These are the activations of a small neural network, seen along a few directions. Each row is one input.
Each table varies a few parts of the input and shows all the possible inputs, shuffled.
Descriptions start from the smaller parts, as in this example, which fits no table here: one of 4 places along a line, together with either a single point or one of 11 places around a ring or (one of 2 separate values, together with one of 8 places around a ring).
Shared parts are said once, and a part with two or three values counts as separate values.
In the rows, zero is written as 128.

Other details of the inputs shift rows strongly along two fixed directions, in all tables alike. That doesn't count.

A family of inputs:
r1: [128 224 125 114  52 111 206 185  84  65 102 102]
r2: [177 171 188 165 121 140  66 142  56  96 173 175]
r3: [ 91  72  83 147 158 112 221 106 190 148  86  76]
r4: [166 159 153  94 148 146  58 159  62  52 188 153]
r5: [164 182 147 148 106 136  48 123  80 107 149 191]
r6: [119 224  97 140  52 130 179 144  76  68  82  92]
r7: [130 222 138 135  55 122 184 179  75  62  99 104]
r8: [110  51 143 129 157 147  52  86 181 248 130 140]
r9: [ 77  73 122  63 161 132 197 181 203  86 115  94]
r10: [ 90  78  84 118 145 102 226 112 184 179  89  59]
r11: [ 77  83  99 105 119 109 219 131 217 150  89 105]
r12: [173 176  75 163 129 125  56  64  61 122 138 155]
r13: [131  28  84 100 228 157  22  62 151 188 155 124]
r14: [ 66  77  78  68 156 139 197 147 200  91  95  81]
r15: [146 208 144 112  73  96 224 188  86  36 141 126]
r16: [145  40 220 128 184 137  50 127 163 238 185 160]
r17: [168 181 159 166 106 150  29 123  60 112 148 181]
r18: [107  65 125 138 156 139  92  89 195 187 119 159]
r19: [158 180 118 173 102 157  21  89  62 122 132 171]
r20: [141  37 229 146 185 145  52 128 163 228 177 154]
r21: [137 213  40 126  78  90 217 117  77  58  99  89]
r22: [102  69 180 120 156 107 226 168 203 124 133 132]
r23: [180 182 148 137  98 134   8 113  62 135 167 196]
r24: [ 88  77  94 136 148 111 222 110 182 171  81  53]
Description of these inputs: one of 4 places along a line, together with either a single point or one of 5 places around a ring.
- The inputs of r9 and r4 match in every part but the place on the line of 4. If r5 is changed in the same way as r9 into r4, which row does it become? => r22
- Start at r3 and move only the place on the ring of 5, one step at a time. The first step leads to r24. Which rows follow, in order? => r10, r21, r12

A family of inputs:
r25: [119 152  41 131 118 121 159  89 113 111  93  90]
r26: [162 139 143 130 142 136  55 118  83 127 168 154]
r27: [105 135  46 122 122 126 153  90 135 134  85  81]
r28: [105 133 123 123 107 125 175 148 151 111 103 120]
r29: [134 104 151 150 139 128 102 112 140 167 137 145]
r30: [122  46 166 137 180 130 110 111 175 204 146 130]
r31: [117 136 133 124 115 119 187 151 130 119 112  96]
r32: [109 114 135 134 120 110 196 140 163 131 113 115]
r33: [114 127 126 103 123 121 178 158 138 105 121 100]
r34: [153 144 141 125 133 146  44 124  83 134 153 142]
r35: [120 125 129 115 133 118 183 154 133  96 128 105]
r36: [156 124 144 127 151 130  76 122 103 128 163 152]
r37: [125 176 117 125  87 125 152 147 110  87 111 131]
r38: [148 125 139 130 148 138  71 118 113 119 153 161]
r39: [144 146 137 124 128 153  39 120  95 127 146 154]
r40: [101  89 141 115 137 116 200 148 177 153 111  93]
r41: [135 103 144 123 153 139  76 117 134 139 152 157]
r42: [153 151 144 153 112 139  53 109  90 152 140 155]
r43: [151 186 129 137 101 117 150 139  74  89 136 123]
r44: [131 175 119 135  97 123 157 143 105  78 118 136]
r45: [145 186 119 140  98 122 141 139  92  72 125 147]
r46: [123 151 124 129 108 120 163 142 130  97 119 137]
r47: [139 193 122 139  78 121 144 139  87  95 116 126]
r48: [141 188 123 146  85 123 144 136  86  93 120 128]
r49: [115  77 155 135 144 134  95 114 172 202 127 137]
r50: [104  60 148 106 164 144  93 125 186 176 133 136]
r51: [128 136 133 128 125 108 196 147 130 108 125 110]
r52: [159 141 138 130 142 138  52 114  95 114 161 172]
r53: [140 182 121 112 101 130 125 151  79  84 132 117]
r54: [125  94 144 137 144 140  89 115 154 164 134 154]
r55: [141 128 137 126 139 146  66 119 112 126 148 153]
r56: [149 144 136 122 128 148  42 117  94 126 151 160]
r57: [156 143  61 150 144 133  52  54  82 144 129 137]
r58: [107 144 128 131  99 121 181 148 142 123  99 106]
r59: [ 97  87 143 117 140 122 189 148 177 159 109  91]
r60: [115 141 132 118 112 120 182 152 131 123 112  97]
r61: [144 153 137 135 113 145  44 115  99 142 139 166]
r62: [130 190 117 130  84 134 126 144  92  87 112 134]
r63: [163 148 146 144 128 136  61 110  79 148 157 149]
r64: [134 110  64 143 152 132  80  59 118 163 120 121]
r65: [117 135 124 127 118 113 184 145 150  99 116 135]
r66: [145 110 152 142 147 136  84 114 117 168 149 138]
r67: [153 175 124 126 118 121 137 146  78  69 143 128]
r68: [137 143 135 136 126 114 172 141 114 109 130 115]
r69: [ 98  33 153 110 178 143 105 122 206 188 131 131]
r70: [124  88 145 122 160 139  96 121 152 143 144 146]
r71: [ 98  74 135 106 154 121 198 154 185 133 120  94]
r72: [121 139 130 141 112 109 197 144 141 106 112 117]
r73: [128 173  40 132 107 127 131  86  90 107  94  94]
r74: [ 90  85 131 116 134 120 197 145 200 140 106 119]
r75: [136 164 120 113 111 123 155 152  98  80 134 115]
r76: [106 113 133 130 116 114 194 141 167 136 109 111]
r77: [ 98  97 126 103 138 125 187 150 179 113 116 112]
r78: [120  49 161 142 168 122 116 108 192 200 138 146]
r79: [109  38 156 112 180 137 106 126 187 192 140 121]
- What do these inputs look like to the network? => one of 5 places along a line, together with either a single point or (one of 2 separate values, together with one of 5 places around a ring)
- The inputs of r50 and r77 match in every part but the place on the line of 5. If r53 is changed in the same way as r50 into r77, which row does it become? => r75
- The inputs of r59 and r68 match in every part but the place on the line of 5. If r27 is changed in the same way as r59 into r68, which row does it become? => r57
- Which other rows agree with r26 in the place on the line of 5? List them by row number. => r29, r30, r32, r35, r41, r43, r44, r46, r64, r70
- Change only the place on the line of 5 in r54. List by row number the other rows that result. => r28, r44, r45, r62
- Which other rows agree with r28 in the place on the line of 5? List them by row number. => r31, r33, r37, r40, r42, r47, r56, r69, r73, r79

A family of inputs:
r80: [100 144 139 107 115 123 245 180 141  74  95  85]
r81: [143 161  76 125 119 117  88 102  93 151 113 115]
r82: [143 147 163 153 104 134  43 135 114 150 142 174]
r83: [121  96 158 138 146 115 214 145 146 154 138  96]
r84: [137 194 144 138  80 126 116 156  92  90 129 152]
r85: [152 129 146 113 140 137  58 116 104 131 159 171]
r86: [156 125 167 131 129 145  32 120 114 163 157 190]
r87: [108  87  92 138 165 107 151  99 179 166  97 121]
r88: [104  99 119  91 139 117 188 154 170 112 123 118]
r89: [ 96  70 113 113 142 139 123  93 180 199 111  90]
r90: [140 206 128 111  92 124 146 154  77  59 131 137]
r91: [139 185  85 111 104 121 148 148  82  29 135 115]
r92: [139 196 118 122 105 131 145 158  59  54 128 111]
r93: [155 106 126 127 164 148  38 105 111 124 164 143]
r94: [163 189 137 155  83  91 148 135  66  94 143 128]
r95: [146 208  71 151 108 109 161 113  80  77  91 113]
r96: [132 197  84 169  96 132 160 113  77  67  98 121]
r97: [110  79 158 106 165 130 146 134 177 146 130 121]
r98: [108  60 139 108 177 135 133 129 181 153 135 117]
r99: [129  84 165 134 158 117 177 125 163 179 154 114]
r100: [144 186 123 114 114 130 119 142  76  73 139 127]
r101: [143 153 109 117 129 128  97 130  94  80 148 133]
r102: [140 161 123 113 125 128  93 133  89  96 149 144]
r103: [158 121 158 117 144 146  34 111 108 156 163 184]
r104: [146 201 128 114  83 126 140 158  78  67 132 152]
r105: [156 104 113 116 152 140  46 109 114 120 165 158]
r106: [136 122 125 151 125 162  41  62 112 166 140 149]
r107: [154 134  87 149 147 121  69  80 110 158 122 162]
r108: [ 82 152  71  99  80 111 234 139 151 103  81  59]
r109: [109  90 107  95 145 118 184 146 172  99 123 111]
r110: [176 113 179 178 138 121  54 102  82 177 165 146]
r111: [133  61 174 152 151 102 157 120 175 187 139 113]
r112: [135 197  99 111 102 120 144 151  74  46 134 123]
r113: [129 138 110 145 111 151  56  71 106 148 139 151]
r114: [118 108 146 124 138 102 213 139 158 150 148 110]
r115: [109  62 131 118 176 136 142 137 165 134 130 103]
r116: [130  62 158 127 162 116 155 120 174 200 166 139]
r117: [142 187  73 134 108 122 125 123  66 121  99  89]
r118: [ 91 123  79  98  93 118 200 127 162 135  94  80]
r119: [ 89  97  97 121 109 133 183 103 177 137 102 115]
r120: [101 151 140 104 107 118 242 180 156  79  99  96]
r121: [109  72 178 121 154 136 129 141 191 176 126 137]
r122: [153 129 123 115 142 138  50 116  99 124 162 164]
r123: [103  71 175 149 134 135 134 158 188 177 110 127]
r124: [147 167  83 128 119 121  95 102  88 145 108 104]
r125: [102  62 156 103 172 125 125 127 186 164 139 135]
r126: [ 98  81 167 114 142 125 148 149 190 161 123 136]
r127: [140 204 147 148  69 125 125 165  91  85 115 138]
r128: [149 130 176 160 126 153  43 133 104 160 144 163]
r129: [149 131 170 140 139 154  56 131  93 147 150 156]
r130: [137 205 132 119  87 124 140 159  79  67 131 142]
r131: [ 89 147  75 140 105 109 246 127 163  80  80 102]
r132: [148 112 141 135 162 152  43 117  94 140 158 142]
r133: [113  66 171 108 171 137 128 129 185 172 133 132]
r134: [137 191  73 153  88 124 149 105  93  74 107 146]
r135: [132 133 119 158 119 162  57  77  93 150 133 139]
r136: [126 197  82 128  74 137 146 124  66  94 101  79]
r137: [109  81  82 107 149 110 145 109 177 191  99 103]
r138: [131  66 158 141 138  93 170 126 177 177 139 127]
r139: [154 127 165 142 120 145  30 124 119 167 155 190]
r140: [102 116 160 127 114 124 190 167 181 128 105 116]
r141: [106  72 162 132 126 126 123 151 203 181 120 153]
r142: [111  45 126 119 183 141 130 132 174 140 136 104]
r143: [104 147  73 143 127 103 246 139 141  92  65  77]
r144: [106 119 110 101 138 117 212 156 158  73 111  84]
r145: [150 133 159 134 149 148  56 122  84 131 153 148]
r146: [105  74 113 153 161 135 144  88 189 166 106 127]
r147: [151 142 175 147 127 151  56 133  91 142 143 159]
- What do these inputs look like to the network? => one of 4 places along a line, together with either one of 2 separate values or one of 5 places around a ring or one of 10 places along a line
- The inputs of r147 and r121 match in every part but the place on the line of 4. If r96 is changed in the same way as r147 into r121, which row does it become? => r146
- The inputs of r107 and r143 match in every part but the place on the line of 4. If r104 is changed in the same way as r107 into r143, which row does it become? => r129
- Change only the place on the line of 10 in r126. List by row number the other rows that result. => r82, r84, r90, r91, r101, r102, r112, r125, r130
- Start at r124 and move only the place on the ring of 5, one step at a time. The first step leads to r95. Which rows follow, in order? => r146, r106, r89
- Change only the choice among 2 separate values in r110. List by row number the other rows that result. => r83
- Change only the choice among 2 separate values in r116. List by row number the other rows that result. => r138
